A small network was shown many inputs. Here are its activations along a few directions, one row for each input.
Each table varies a few parts of the input and shows all the possible inputs, shuffled.
Descriptions start from the smaller parts, as in this example, which fits no table here: one of 4 places along a line, together with either a single point or one of 11 places along a line or (one of 3 separate values, together with one of 8 places around a ring).
Shared parts are said once, and a part with two or three values counts as separate values.
In the rows, 128 means zero.

Other details of the inputs shift rows strongly along three fixed directions, in all tables alike. That doesn't count.
These rows show it; all are for the same input, with only those details redrawn:
[ 70  98 116 201 147 156 137  87 199 171 116 166]
[ 71 120 114 153 122 126 138 143 156 106 127 186]
[159  92 126 114 120 124 131 120 108 142 133 105]
[154 174 112 136 156 173 151  64 165 151 121 125]
[ 67 136 112 115 100  99 138 194 121  49 137 206]

A family of inputs:
x1: [ 63  55 130 139  94  66 117 207  83 111 126 157]
x2: [102  81 188 149  60 151  65 157  92 115  99 131]
x3: [158 103 133 107 112 112 117 130 129 151 129  95]
x4: [ 74 112 122 218 159 143 119 105 205 173  99 151]
x5: [140 218 130  83 135 144 147 132 136  94 146 138]
x6: [159  92 126 114 120 124 131 120 108 142 133 105]
x7: [144 204 111  97 140 136 136 135 138 104 108 127]
x8: [143 220 116  90 127 133 152 119 122  98 136 149]
x9: [133 227 126 100 144 131 151 127 111  95 126 132]
x10: [159  94 129 122 146 125 113 129 103 133 122  98]
x11: [154  95 120 121 134 126 130 129  96 142 115  97]
x12: [ 49 155 131 122 119  95 131 209 107  61 141 190]
x13: [143 107 142 114 136 125 124 141 106 153 130  85]
x14: [140 193 135 140 153 156 149  62 161 163 134 115]
x15: [157 102 126 130 137 118 105 130 107 133 125  87]
x16: [ 79 108 128 212 145 141 120  95 217 173 117 159]
x17: [146 107 151 114 124 118 124 125 107 154 155  97]
x18: [155 189 119  99 146 145 133 115 135  86 137 145]
x19: [162  99 132 124 123 116 106 121 119 132 143  95]
- Describe the family of inputs behind these rows. => either a single point or (one of 2 separate values, together with one of 9 places around a ring)
- Which other rows does x10 become when the choice among 2 separate values takes its other values? List them by row number. => x18

A family of inputs:
x20: [ 99  43 134 138  87  91 100 173 104 110 143 143]
x21: [ 92 131 136  90 109  87 130 200  86  64 152 160]
x22: [101 158  98 126 137 126 144 144 130  79 132 174]
x23: [115 148 137 173 147 172 116  73 171 171 115 120]
x24: [127 143 114 163 165 148 141  76 195 193 118 116]
x25: [108 181 119 118 128 160 142 131 138  94 119 171]
x26: [202 133 131  86 124 120 114 121  85 117 133  78]
x27: [121 157 132 116 141 121 135 136 109 115 134 123]
x28: [ 96 156 109 135 123 116 130 168 133  74 120 169]
x29: [ 96  31 139 158 107 117 109 145 107 158 112 120]
x30: [175 154 139  81 121 120 129 139  91 139 133  87]
x31: [111 153 139 163 150 151 112 100 157 148 108 124]
x32: [104  51 146 131  78  96 111 168 109 112 131 154]
x33: [181 144 138  76 117 105 122 145  68 138 127  68]
x34: [183 133 126 118 147 150 141  87 115 152 131  94]
x35: [115 164 127  95 117 100 144 172  98  64 149 167]
x36: [113  40 128 147 119  88 122 150 104 145 145 119]
x37: [113 181 106 122 157 127 151 125 158 104 141 158]
x38: [115  77 131 170 144 125 109 110 170 166 122 121]
x39: [101 135 112 129 117 101 133 158 127 112 131 152]
x40: [107 186 108 126 139 131 156 118 148 107 136 156]
x41: [131 130 122 163 146 177 143  66 168 171 105 139]
x42: [ 93 199 126 123 137 130 148 134 135 106 129 153]
x43: [ 85  76 110 145 133 104 130 158 140 116 135 158]
x44: [ 97  85 136 152 111 100 124 153 129 152 127 140]
x45: [171 109 141 133 132 134 123 115 117 155 116  89]
x46: [104 182 134 136 130 162 125 118 159 107 133 159]
x47: [111  15 133 151  98  98 105 144 137 155 132 123]
x48: [100 170 120 130 147 149 141 132 141 105 128 161]
x49: [115 166 101 120 139 147 150 122 159  97 119 172]
x50: [ 93 122 138 140 107 139 121 135 148 116 126 156]
x51: [ 91 145 136 102 106 100 140 183 104  85 146 155]
x52: [128  98 151 165 143 150 106  96 155 178 119 104]
x53: [208 138 145  73 105 129 118 123  77 114 145  85]
x54: [155 151 118 100 108 131 130 125 117  99 126 140]
x55: [199 144 122  82 135 119 128 138 102 116 128  82]
x56: [192 137 142  77 119 114 144 121  80 136 146  81]
x57: [223 172 141  92 139 149 122  83 103 140 127  73]
x58: [123 177  97 124 132 154 148 113 141  95 116 169]
x59: [110 146 132 163 147 145 121 119 148 144 102 120]
x60: [ 97 123 135 166 126 153 118  96 163 156 109 135]
x61: [110  25 136 160 111 107 100 138 143 160 141 118]
x62: [175 102 125 113 140 118 138  99 123 176 144  70]
x63: [116 140 124 174 174 171 135  68 165 181 108 115]
x64: [158 111 144 115 125 128 115 143 103 137 122  89]
- The inputs of x26 and x38 match in every part but one. If x58 is changed in the same way as x26 into x38, which row does it become? => x49
- The inputs of x31 and x52 match in every part but one. If x23 is changed in the same way as x31 into x52, which row does it become? => x46
- Describe the family of inputs behind these rows. => one of 5 places along a line, together with one of 9 places around a ring
- A walk changes only the place on the ring of 9. It starts at x41 and steps to x34. List the rest of the walk in order. => x35, x56, x44, x45, x57, x53, x32
- A walk changes only the place on the line of 5. It starts at x55 and steps to x28. List the rest of the walk in order. => x45, x64, x59
